Each row below holds a small network's activations on one record, seen along a few directions.
After each row come some of the record's fields: FARUR, RAVAL, PUSEG, GAKAB.
A field that a record lacks is left out.
The largest differences between rows may come from other fields.
[-16   6   5  21  14  13  63 -19  15 -31 -51   4 -14 -28  18 -31  12  11
  -7   5  28  -2 -11  20 -33]  <FARUR:bup RAVAL:tolek PUSEG:mok GAKAB:dilug>
[-14   7  14  29 -29 -39  87  -3  14 -19 -57 -39   5   9  -7 -43  13  27
  -5  -6  20 -26 -34  35   1]  <FARUR:guke PUSEG:mok GAKAB:dilug>
[-40 -35   8  18 -11  14 -46 -15 -73  38  32  19  27  -2  19  37  15 -25
  26 -14  23  16 -12  10  25]  <FARUR:mani RAVAL:res PUSEG:lago GAKAB:reri>
[-21  11 -26 -20   0  18 -27 -27  10  -5  16  12  11  -4  -4   2 -21   4
  -9  25  16   6  11 -17 -28]  <FARUR:gopu RAVAL:tolek PUSEG:mok GAKAB:dilug>
[ -3   9   3 -13 -19  20   3  18  23  -1  10  16   3  25   2  -2 -25  -3
  10 -10   6  -4 -23   8  -6]  <FARUR:gopu PUSEG:mok GAKAB:reri>
[-19  -6  16  30 -29 -28  69   5   1   3 -28 -27   2  30  25 -30  44  26
  -8  -6 -21  35 -14   7  -5]  <FARUR:guke PUSEG:lago GAKAB:tefir>
[ 14 -21 -22   1 -17 -16 -10 -20  27  12  19   7 -11  -9 -37   3  17 -24
   8 -29 -24 -30   9  -6  12]  <FARUR:mani PUSEG:mok GAKAB:rubo>
[-44  22  14  53 -31 -50  75  -7  21 -39 -60 -69 -33  -3  19 -52  44  20
 -11 -18 -21 -18 -37  22 -37]  <FARUR:guke RAVAL:tolek PUSEG:lago GAKAB:rubo>
[ -9   4   7  -4  13 -20 -18  10   1 -22  12  48  -1   4  -7   9  15  44
   5  -5  -5   6   1  -3  34]  <FARUR:guke PUSEG:mok GAKAB:dilug>
[  8   6 -31  14  -2  34  52  51   8 -17 -14 -36 -11  19  34 -46   0  -7
  20 -10   0 -24  -4  -8 -23]  <FARUR:bup RAVAL:tolek PUSEG:lago GAKAB:dilug>
[ 10   6 -35   3   9   5 -72 -39 -16  18  43  41 -43 -35   8  54 -31  -7
 -22 -11   3  13  40 -13 -16]  <FARUR:mani RAVAL:tolek PUSEG:lago GAKAB:reri>
[ -9   1 -18   0  16  35 -59   2 -19   3  12  39  45   8  21  25  -9 -42
   7  38  10   4 -10  15   9]  <FARUR:vuga RAVAL:res PUSEG:mok GAKAB:reri>
[  5  -8   2  58 -28   0  66  24  26 -32 -64 -43 -27  33 -30   0  16 -13
  40   4 -21 -13 -35  26  12]  <FARUR:som PUSEG:lago GAKAB:leze>
[  2 -11 -28 -23 -23   7  20 -40 -16  12 -18  -5   4  55  18  -4  -4  13
 -10  18 -15  32   1 -17  12]  <FARUR:vuga PUSEG:mok GAKAB:dilug>
[ 37   0  -7 -14  28   7 -28 -33   7 -22   1 -11   8  47  -4  20   7  -6
  -4   2  -4  17   2  -4  20]  <FARUR:vuga PUSEG:mok GAKAB:dilug>
[ 27  11 -15  31   0 -16  21  -3 -14 -24   9 -20 -14   7  19 -12  19 -27
  54 -16 -27 -14  -1  21   4]  <FARUR:som RAVAL:tolek PUSEG:lago GAKAB:tefir>
[ 19  16 -24 -30  25  47 -47  19  13  13  55  80   8 -17  17  46 -15  19
  29  -6   4   8  20 -22  34]  <FARUR:bup PUSEG:mok GAKAB:reri>
[ 16  28  -4 -22  -2  16 -11  -3  -3  -1  22  -3   7 -32  19  11   4  -1
  22  20 -14  -6   4  22  -3]  <FARUR:guke RAVAL:tolek PUSEG:mok GAKAB:reri>
[ -4 -11  -8   7 -22 -38  35   6  29  -3 -16  -9  -7  -4 -11 -22  10  13
 -22 -13   6  -4 -18  16 -25]  <FARUR:mani PUSEG:mok GAKAB:dilug>
[ 22  22  -3  -8 -12  -4  16  15  23   1 -13  -8  12 -11  17   8   3   2
   5  -5 -21   6 -11  26  11]  <FARUR:guke PUSEG:mok GAKAB:reri>
[-13 -24  -2   4  -5  17  46  15  34  -4 -12 -26 -24  10   4  -8  21  10
 -43  21 -14  14  -2  -5  19]  <FARUR:zado PUSEG:lago GAKAB:dilug>
[ -9  11   3  -2  13 -20  33  14 -11 -15 -12  -8   9  14   6 -31  18  -8
 -26 -10   9   3   0  18  -5]  <FARUR:guke RAVAL:tolek PUSEG:mok GAKAB:dilug>
[ -6   5  -3  50   9  16  25  30 -32  -1 -39 -33  23   4 -28 -20  -4   5
   2 -13 -33 -20   2   5 -43]  <FARUR:mani RAVAL:tolek PUSEG:lago GAKAB:leze>
[  0 -20  36 -29  43  16 -17   4  13   4 -20   8   5  -7  10  28 -31  13
 -13  -7  -3 -11   4  21  17]  <FARUR:vuga PUSEG:mok GAKAB:leze>
[ 37  -6   0  -6   7 -21  -7 -14   2   4  19  11  12   4 -15  34  10  -6
  -2 -14   1  -4  24   2  -5]  <FARUR:mani PUSEG:mok GAKAB:dilug>
[ -8 -11 -13   0 -15 -14  -9  -9  18  21  -7   7  23   4   5   5 -29  16
  -5  26  24 -18  -5  -8  -3]  <FARUR:gopu PUSEG:mok GAKAB:dilug>
[ -9   2 -11 -14   8  -6  17   7  15   3   2  -6  28 -21   1 -10 -32  41
  11 -19   1  -1   0  20 -16]  <FARUR:bup PUSEG:mok GAKAB:seraz>
[  6   6 -28   2  -2 -10  27 -23  13 -35 -27 -27 -12  -4  -1 -36  31  -4
  -3  -7   1  12  -6   5 -21]  <FARUR:zado RAVAL:tolek PUSEG:mok GAKAB:dilug>
[-38  16   7  27  21  -4   9  -8 -15  -1 -13  11 -19  11  29  -7 -28   2
 -11  10   4 -21  14 -18   3]  <FARUR:gopu RAVAL:tolek PUSEG:lago GAKAB:rubo>
[ -8  12  23  11 -20 -38  11  23 -13 -37 -23 -23   1  -9  -5 -43   8   3
  -9  -1  12 -10 -16   3   3]  <FARUR:guke RAVAL:tolek PUSEG:mok GAKAB:dilug>
[-19 -17  28 -15  -3  25  -9 -32  -4 -16 -15  -9 -18 -12   0 -23 -31   1
  26 -11  -1 -22   3 -32  26]  <FARUR:som RAVAL:tolek PUSEG:mok GAKAB:rubo>
[-10  -1  11  46  -5 -11  58 -24 -17  13 -34  16 -17  -7 -25  -8  -5  13
 -20  -9  -7  13 -22  12  -6]  <FARUR:mani PUSEG:lago GAKAB:gol>
[  4 -12  -3 -33  44   1 -28  -4  16  42  38  13  20   9  -1  -2  11 -13
   4 -24 -13  34  10  14 -17]  <FARUR:zado PUSEG:mok GAKAB:tefir>
[-19  -9   9  18 -14   2  14 -26 -27 -19  -7  -3 -40 -10  29  17  22  12
 -21 -43  10   0 -15  10 -22]  <FARUR:mani RAVAL:tolek PUSEG:lago GAKAB:reri>
[-17  -7  11  14  -5  -4  25 -14  16   0 -20  28  -9   9  -4 -24 -34  20
 -17  18  18  -6  -3   4  -5]  <FARUR:gopu PUSEG:mok GAKAB:dilug>
[ -7  -1  37 -27  28  20  15  22 -14  27  -9 -10 -11   0 -21  14  16  16
 -11  -3 -27 -15 -29 -14  17]  <FARUR:guke PUSEG:lago GAKAB:zeki>
[-16  30  12   1   1 -33  31   2 -17  -8 -38 -16  -9 -16 -13  15  14   7
  16  22  -6 -20  -6   3 -25]  <FARUR:guke RAVAL:tolek PUSEG:lago GAKAB:zeki>
[ 11  -2  14   7   1  22   1  11 -12  -3   5  31 -25   0  24 -44 -13 -14
  -2 -10  -1 -11  -3  24 -11]  <FARUR:mani RAVAL:tolek PUSEG:mok GAKAB:reri>
[ -3  12  -4  14 -30   8  25   4  24   3 -26   0   8  12   4 -26   1   7
  -2  -8  -8  -9 -22  41 -15]  <FARUR:mani PUSEG:mok GAKAB:reri>
[  5   1 -17 -15   7  25  10 -17  30   8   0  -5   9  14 -12  -8  22 -28
 -11 -25 -11  -8  12 -11  19]  <FARUR:zado PUSEG:mok GAKAB:rubo>
[  0 -22  -9 -15  44  24 -81   9 -26  12  48  24  42 -16 -13   8   4 -33
  31  -2  26  26   6 -17   8]  <FARUR:mani RAVAL:res PUSEG:mok GAKAB:tefir>
[-33 -31   4   0  36  21 -23  -9 -18  33 -10 -30 -45   6 -15 -36 -11   0
  55  16   0  19 -14 -32  23]  <FARUR:som RAVAL:tolek PUSEG:lago GAKAB:leze>
[ -3   1 -22 -10   0  21  30 -14  20  29  -8 -13  11 -13 -10  -8   8  -6
   6 -18   2 -31   8 -12  22]  <FARUR:bup PUSEG:mok GAKAB:rubo>
[ -4   6 -33  -8  19  -9 -50  -8 -17  41  44  29   5 -30 -34  32 -23 -48
  -8 -11 -36  -3  28 -17  19]  <FARUR:mani RAVAL:tolek PUSEG:lago GAKAB:gol>
[ 32  12  -3  25  -3 -10  -9 -17 -15  17  18 -10  -8  -1  -1  45  11   3
 -10 -35  17  -3   7   6   6]  <FARUR:mani PUSEG:lago GAKAB:reri>
[ -7  -1  -2  24 -17 -23  34  -3 -16 -18 -22   0  12   7   0 -34   2  -3
 -15  -6  11 -20  12  20 -22]  <FARUR:mani RAVAL:tolek PUSEG:mok GAKAB:dilug>
[-16  26 -24  11 -10   8  -6 -45  -5  -1 -31 -44 -16 -11  21  10   8 -14
  -1 -26  -7 -12  16  19  43]  <FARUR:som RAVAL:tolek PUSEG:lago GAKAB:reri>
[ 40  -5  -5   2  -7 -27 -19   6   3  13  -7   6   1  -9 -20  20   7  -1
  -6  -5  13  10  33   1  -3]  <FARUR:mani PUSEG:mok GAKAB:dilug>
[ 35   5 -12 -49  43  13 -92 -26 -43  15  80  54  27  31 -13  84 -46 -34
  20  21  22  -8  76 -37  32]  <FARUR:vuga RAVAL:tolek PUSEG:mok GAKAB:dilug>
[-10   8   3 -15   0  -7   3 -16   3 -21  12   0 -10   6  -8  -9  11  -8
  -2   0  21   4   0   1 -27]  <FARUR:mani RAVAL:tolek PUSEG:mok GAKAB:dilug>
[  6  19  21  39   9 -22  41   7  20  -2  -9 -30   4  18   8 -28  29  11
   0  -8   3  23  -6   4  -8]  <FARUR:guke PUSEG:lago GAKAB:tefir>
[ 17  17 -29 -15   1 -12  -3  22  11  37 -23  14 -33  20 -16  26  -1 -18
  40  20 -28 -21  -8   1  -6]  <FARUR:som PUSEG:lago GAKAB:zeki>
[ 12  -6 -17  15 -27 -48  33  -9  12 -15 -20 -19 -10   0 -21  -8   8  14
  15   1   2 -24 -14  13  22]  <FARUR:som PUSEG:mok GAKAB:dilug>
[ 31  -5  32   2 -26   9  32  26   7  11 -17  -4 -16 -25   8 -13   4   1
  11  -6   0  -1 -19   9  30]  <FARUR:guke PUSEG:mok GAKAB:reri>
[-18 -15 -23   6  24   0  -5 -30  35 -30 -10 -18 -57  16  29  -3   5  -7
  12   6  -1 -12 -17 -24 -11]  <FARUR:som RAVAL:tolek PUSEG:lago GAKAB:rubo>
[-13   7  28  33   6 -29  31  14  19 -26 -41 -45  -7  40 -21 -10  18  -3
 -32  11 -44  32 -32  25  -6]  <FARUR:vuga PUSEG:lago GAKAB:leze>
[  9 -13 -16 -17   4  25  13 -18  18  14  -1  26   2  -5   0  17 -13  -3
  -7  10  14  19   7 -42  16]  <FARUR:bup PUSEG:mok GAKAB:dilug>
[ 12   8  13   4  14 -13   8  -8 -35   6 -36 -12 -27  18 -22  24  24  -9
  58  31  38 -38 -12  -6  -2]  <FARUR:som RAVAL:tolek PUSEG:lago GAKAB:zeki>

Here are new rows. What are their fields?
[-12  29   7   8  10 -26  36   3   0  17  -8 -15   5   5 -14   3 -12   4
 -25   5   0  21 -34  13  13]  <FARUR:guke PUSEG:lago GAKAB:gol>
[ 20  11   4 -14  10 -23  20 -10  11   1   8 -13  16  -1   6   9   2  14
 -13   3  -5  -3   2   9   5]  <FARUR:guke PUSEG:mok GAKAB:dilug>
[  3   9  -1 -28  20   7 -33   0  -9   5  25  -1  23 -22  12  12   4 -31
  -2  -7 -18 -19  23 -19  29]  <FARUR:guke RAVAL:tolek PUSEG:mok GAKAB:rubo>
[ 21 -16  17   4   0  18 -19   5 -35  -1  18  27  -1 -20  -6  -6  11 -13
  -7   1  20   2  21 -33   5]  <FARUR:mani RAVAL:tolek PUSEG:mok GAKAB:dilug>
[ 10  -2  11  18 -25 -23  29  15  15  -5 -37 -12  -3   3 -21 -24  18   8
 -14 -14  29   9  -2   9 -13]  <FARUR:mani PUSEG:mok GAKAB:dilug>
[ -6 -21  -3  -5  19 -24   7  -9  12  48 -16  -9  30 -13  15  -5  -4   7
  42 -17   9   5   9  15  -9]  <FARUR:bup PUSEG:mok GAKAB:tefir>
[  3   8  -7 -19 -17  -7 -15  21  32   3  11   5   3   4  12  -5 -20   5
  -3   6 -22   2 -26  19   5]  <FARUR:gopu PUSEG:mok GAKAB:reri>
[ 18  -2  14  29  11   2 -22 -28   0  10  24  -1  21  35 -11  19  -3   2
  17  26  -7   1  22  -9   4]  <FARUR:vuga PUSEG:lago GAKAB:tefir>
[  2 -18 -15  34 -36 -23  50 -11  17 -12 -17 -20 -18   7 -32 -47  25  21
  -9  -7  13 -29 -37  18 -23]  <FARUR:mani PUSEG:mok GAKAB:dilug>
[ 24  18 -12  -4  18 -27  -6   6 -15 -10   6   1  25 -11  19  -4  -9  -6
 -11   8 -14   2  19 -13   5]  <FARUR:guke RAVAL:tolek PUSEG:mok GAKAB:dilug>
[ -4   9  -7  -6 -21 -18  -9   6   7  -9  -3  -7 -13 -34 -17 -15  11   5
 -10   7  16   6  10  -6 -27]  <FARUR:mani RAVAL:tolek PUSEG:mok GAKAB:dilug>
[-16   9   0 -13  -5  10  25 -28   2   4 -14 -11   6 -24  -5  -4  12 -17
  29 -28   3 -27  29  -8  -8]  <FARUR:bup RAVAL:tolek PUSEG:mok GAKAB:rubo>
[  8   3  -5  -1  -4 -19  -8 -29 -12  -5  -2   3   7 -19 -10  20  10  -5
   5  15   3  -8  36  19 -21]  <FARUR:mani RAVAL:tolek PUSEG:mok GAKAB:dilug>
[  3  11   6 -14 -14 -17 -46   2  -5  -5  15   3  -5 -26 -26  11   3  -1
  -9  22  10   8  24  -2 -10]  <FARUR:mani RAVAL:tolek PUSEG:mok GAKAB:dilug>
[-17 -37  31  31 -54 -21  79 -23  47 -13 -78 -63 -25   5  -8 -82  26 -23
 -51 -11 -39  -7 -45  33   6]  <FARUR:zado PUSEG:mok GAKAB:rubo>
[-21 -33  36  25 -25  13  23   4   3 -72 -56 -36 -23  14  22   7  31  28
 -21  -5 -12  -1  -7  12 -14]  <FARUR:vuga RAVAL:tolek PUSEG:lago GAKAB:dilug>
[ -6  -1  -3  19 -16 -44 101   2  22 -19 -60 -44 -18  14   1 -56  39  12
 -13 -22  14  -3 -37  34  -4]  <FARUR:guke PUSEG:mok GAKAB:dilug>
[ -8 -21  -1  -1  -5 -21 -14  15  26  25  -3  -7   8 -16 -24 -33   0   7
  15 -27   3  21  -8   8 -14]  <FARUR:mani PUSEG:mok GAKAB:tefir>
[ -9 -12  -6  16 -17 -25  62 -17  19 -30 -67 -42 -21  45  -6 -61   6  14
   5 -24  27  -6 -35  20   1]  <FARUR:som PUSEG:mok GAKAB:dilug>
[ 24   6  14   7 -19 -11  28  22  10  13 -15 -17   4  -8  20  -7  13   8
  22  -5   6 -19 -33  26  17]  <FARUR:guke PUSEG:mok GAKAB:reri>
[ -8  -8   8 -36  22  -2 -51   2 -23 -19   2  -9  18  -1   4  25 -40  -6
   1 -11 -19 -11  13  -1   8]  <FARUR:vuga RAVAL:tolek PUSEG:mok GAKAB:leze>
[-31   6  32  45   1 -16  30   7 -30  -7 -37  -8   2  12  43 -19  12  20
 -18  -7 -24 -26  -8  -7 -14]  <FARUR:guke RAVAL:tolek PUSEG:lago GAKAB:rubo>
[  6   3   3  15 -14   0  60  -5  23 -23 -33 -25  19   1   8 -25   5  28
  -8  -9  20 -10 -27  -5 -14]  <FARUR:bup PUSEG:mok GAKAB:dilug>
[-26   6 -19  19 -17 -12  65 -12  17 -15 -55 -32  -1 -17  22 -51  23  17
   2   6  34  -8 -31  12 -35]  <FARUR:bup RAVAL:tolek PUSEG:mok GAKAB:dilug>
[-15  25 -33  -1   1  17 -61  -4 -14  17  32   8 -13  -1  12   6 -36 -15
 -28 -10  34  13   8 -37  -3]  <FARUR:gopu RAVAL:tolek PUSEG:lago GAKAB:reri>
[ -9   1  29  24   8 -31  43   1   7  -1  -9  -7 -34   2  15  13  10  19
  -1 -22 -17 -18  -6 -11  15]  <FARUR:guke PUSEG:lago GAKAB:rubo>
[-15   3  33 -20  15  22 -30  -2 -12  31   6   7  -9 -32  12 -16  13  -4
   1  19   4  -4  13 -18  42]  <FARUR:guke RAVAL:tolek PUSEG:mok GAKAB:rubo>
[  2   6  -1  15  -8 -30  93 -14  14 -12 -36 -36  -8  16  -3 -46  36  13
  -7 -17  12 -11 -30  26  -5]  <FARUR:guke PUSEG:mok GAKAB:dilug>
[ -2  15  12  -8  -4 -24  31 -18 -10 -24  -1 -17   2 -18   0   3   8   8
  15   8  12 -15   7  13  -8]  <FARUR:guke RAVAL:tolek PUSEG:mok GAKAB:dilug>
